These are the activations of a small network on made-up records, seen along a few directions, one row for each record.
Records have a field called DAVU. Each example row is followed by its value.
The word missing means that the record has no DAVU.
Other fields move the rows too, some of them a lot.
Random noise pushes rows far along 5 fixed directions. That doesn't count. These rows show it; they differ only by the noise:
[ -89 -272  102 -107   -2 -294   44  -67  143  138 -301    0   73  719
 -564  479 -198]
[ 199  147   28  137 -322   94   -8   96   30  255  -34  129  138  187
   49  -77  288]
[  55  -32   12  108 -385 -119  -18  -66  207  100 -318  171  -91  331
 -282  196  221]
[ 182  272  -25   34  -42  168 -240   -8 -101   73  141 -106  218 -140
  176 -248   59]
[ 243  -19  207   30  132   28 -316   -7 -138  -87  279 -189  -71   28
 -439  -17   62]
[  17  186  -78   -5 -114  108 -120 -136   88   34 -212  127  -50  -88
  106  -39  115]
[  65   84   72 -107  153  164  106  116  -94  361   22   97  271  296
  137   23  -21]

[ -54   19   59  129  -11  183  110  -17  107   58 -188  133   51 -116
  206  -36  -56] : nav
[ -67  342 -277  -41  -93  207 -142 -170   15 -194 -129  211 -302 -618
  403 -249  237] : didut
[  74  124    6  163  -26  113 -265  -27  -79 -121  123 -241  285 -181
    5 -195 -190] : ror
[ 226 -155  159  152 -185  -68  303  391 -108  199  348   99  -34  222
 -100  -38  359] : nedu
[ 148 -209   15  299 -748 -470   89  237  137  126  -30  -91  251  677
 -490  177  164] : mugo
[  -5  109   41 -191  246  188  137  217 -236  356  108  136  318  122
  353 -139 -170] : nedu
[-184  173 -284 -222   43 -144 -199 -263   80 -219 -217  -94  -51 -277
  190  -36 -212] : tokef
[  76  -41   29  119 -161   62  121  117   -7   -1   43  227 -266  -33
 -115   11  347] : lut
[  71  282 -187   94 -186   59 -365 -196   16 -300   16  -96 -143 -520
  126 -269  146] : muzoz
[ -58  161 -244  232 -603 -123 -512 -412  284 -511 -411  -23 -367 -453
 -219  -91  149] : lut
[-119 -120  -20   27 -229  -48  138  -30  136   64 -329  316 -235  250
 -202  236  162] : lut
[ -61    2    0 -306  499   -3  -38   38 -259  -36  312 -172   43 -115
  115  -74 -260] : zefez
[  75    7   24   91 -127  -22   15   20   31   15   56  -50   28  -26
   77  -73   96] : lum
[ -76  253 -450  -27 -485 -320 -127  -86   97  -81  -75 -247  320  -36
  335 -175  -40] : gok
[-110  -71  -53   35   81  -55  384  105   98  167  -10 -112  379  149
  378   52 -203] : tusif
[ -12  163  -40  -28 -156  192 -142  -44  -29  118 -201  258  -53  -15
   59  -75   98] : missing
[ -49  -29  174   90   95  336  238   35   89  184 -245  396 -152  -68
  174   39   94] : nav
[-306   95 -134  -62   45  163 -287 -457  214 -269 -610  183 -272 -337
   11   88 -241] : missing
[ -69   64 -119   65  186  -15  -43 -133   83 -286  131 -392  176 -457
  334 -171 -272] : tusif
[ 77  14  96   8   2 194 222 173 -24 333 -19 293   9 237  76  51 231] : muzoz
[  91    6  -54  -38 -118 -216  -62   57  -56  -42  159 -130    7   67
 -113  -19   72] : tokef
[ -25  312 -139 -164  293  276  -56  -79 -139   74  110  -50  189 -371
  623 -283  -88] : rusa
[-129  -64  -98  250 -194  -93   28 -273  360 -302 -268 -183  -49 -262
  112   56  -59] : nevun
[ 288   96  105  165 -328  -13 -511   29 -174 -120  167  -74  -46  -11
 -495 -175  166] : missing
[   6  -33 -127   -2 -182 -197  -54  -40   16 -271   94    4 -409 -206
 -159   -8  278] : viz
[ 152 -421  335  206  109 -295  -99  122  -56 -188  352 -482  175  345
 -737  185 -284] : nav
[ -62 -162   96 -258  510   24  177  136 -214   76  240   36  -98  181
 -171  186  -96] : didut
[-205   15 -239 -241  110 -289   76  -17   14   17  -42 -248  367  147
  233   46 -426] : zefez
[  34 -173  112  -18  197  -29  438  248  -31  214  227   13   79  215
  129   99   72] : lum
[ 116 -110    6   19 -111 -260   21  139  -68 -118  274 -118 -139   28
 -225  -10  163] : zefez
[ 133  129 -130  156 -292 -203 -387 -199   81 -356   74 -331  -46 -300
 -127 -154   77] : rusa
[-235  -29 -156 -282  134 -162  -51 -139   13  -55 -195    4  -47  111
  -49  157 -253] : viz
[  37 -269  197  -10  249 -133   55    9   34 -135  151 -142 -204   78
 -371  193  -44] : lum
[ 100  250 -165  210 -646  -12  -93   58   94  125 -125   58  236  -67
  341 -297  189] : nedu
[ -44 -325  283   49  290  108  580  225   40  412   12  107  245  540
   53  298  -84] : nevun
[ 215  141  -26  335 -358   62   57  139   44   19  203 -134  236 -231
  338 -317  229] : tusif
[  69  132  -58  122 -459   62  110  160   32  249 -172  336   50  148
  131  -89  289] : mugo
[ 123   25  205   30  393  224 -417  -48 -258 -241  324 -260   33 -287
 -300 -159 -251] : ror
[ -15   10  174 -218  461  292   26  104 -241  148  103  249 -142  -30
  -22    4  -60] : mugo
[-103    7  -80 -148   32  -76  177   -1   49  245 -209   87  223  334
  152  147 -120] : rusa
[ 107 -121   46 -108   60 -152  188  253 -133  161  304  -16   -1  326
 -181   99  153] : gok
[-130  313 -188 -206  295  354   26 -105  -85   49 -104  255  -87 -437
  580 -195   28] : muzoz
[-204 -181  -84   40  -62 -218  217   12  139   42 -210 -116  343  398
  -87  252 -331] : ror
[ 212 -107  204  -77  186  -97 -263   53 -187 -140  354 -161 -234   12
 -515   17   70] : tokef
[-212   18 -124 -237  273   68   85 -114   22  -56 -181  192 -244 -118
   82  132  -60] : didut
[-467 -184 -179 -521  525 -263  125 -201   51  -58 -354   19  -51  270
 -105  428 -580] : viz
[  53 -295  273  122  270 -124  -74  -37   17 -137  151 -381  170  213
 -458  201 -332] : nevun
[ -38  -40 -145  -48 -381 -160  397  165  116  258 -219  439 -224  347
   43  180  449] : gok

Which value of DAVU does each new row have?
[ 187  -23  113  431 -393   28 -175  -39  154 -263   82 -152 -123 -320
 -138 -185  218] : nav
[ -36  -42   37 -240  505   34  -18   11 -193 -155  349 -152 -182 -282
   55  -68 -118] : zefez
[-189 -163 -129 -149 -238 -253  287  -27  210  105 -377  352 -346  397
 -187  366  230] : gok
[-169   84 -191 -164  116   -9 -123 -190   14 -201  -97  -18 -165 -233
   69    6  -88] : didut
[-174 -107 -128 -149  117 -158    3 -157   59 -298 -122   94 -465 -137
 -253  204   55] : didut
[  60 -163  206   56   40  124  291  105   81  148   -3  276 -324   86
  -51  123  323] : lum
[  94   -5 -103   28 -328 -322  -69   64  -18   -8  132 -208  155  207
 -105  -28   67] : tokef
[-179  136 -322   15 -426 -236   93  -33  207   97 -347  -42  407  115
  407  -52 -211] : nedu
[ -95  -96   52  -59  358  124  470  168  -18  222   99   30  219   63
  408   42 -135] : tusif
[ 225  178   23  -17 -148  150  -33  190 -181  176  209  251 -176  -45
   43 -184  445] : gok
[ -11 -284   40   58 -152 -356  150  115   72  -57  110 -179    7  298
 -295  173  -34] : nedu
[ -76   91 -154 -102   23  -66  186   35   49  252  -75 -107  464  235
  389   14 -201] : rusa
[ -87   29 -179  -62  101 -155  -66   11 -121  -99  223 -404  418   12
  135  -84 -353] : lut
[ -81   21  -93 -104 -107   -8  167   84  -26  243 -132  211   83  306
   86   96   66] : didut
[ 118  154  -52  -16  181  153  209  169 -110  173  346 -124  261 -157
  514 -221   92] : rusa
[-211  -44 -194 -305  156 -397 -268 -255    8 -266 -158 -277   38   81
 -245  172 -451] : tokef
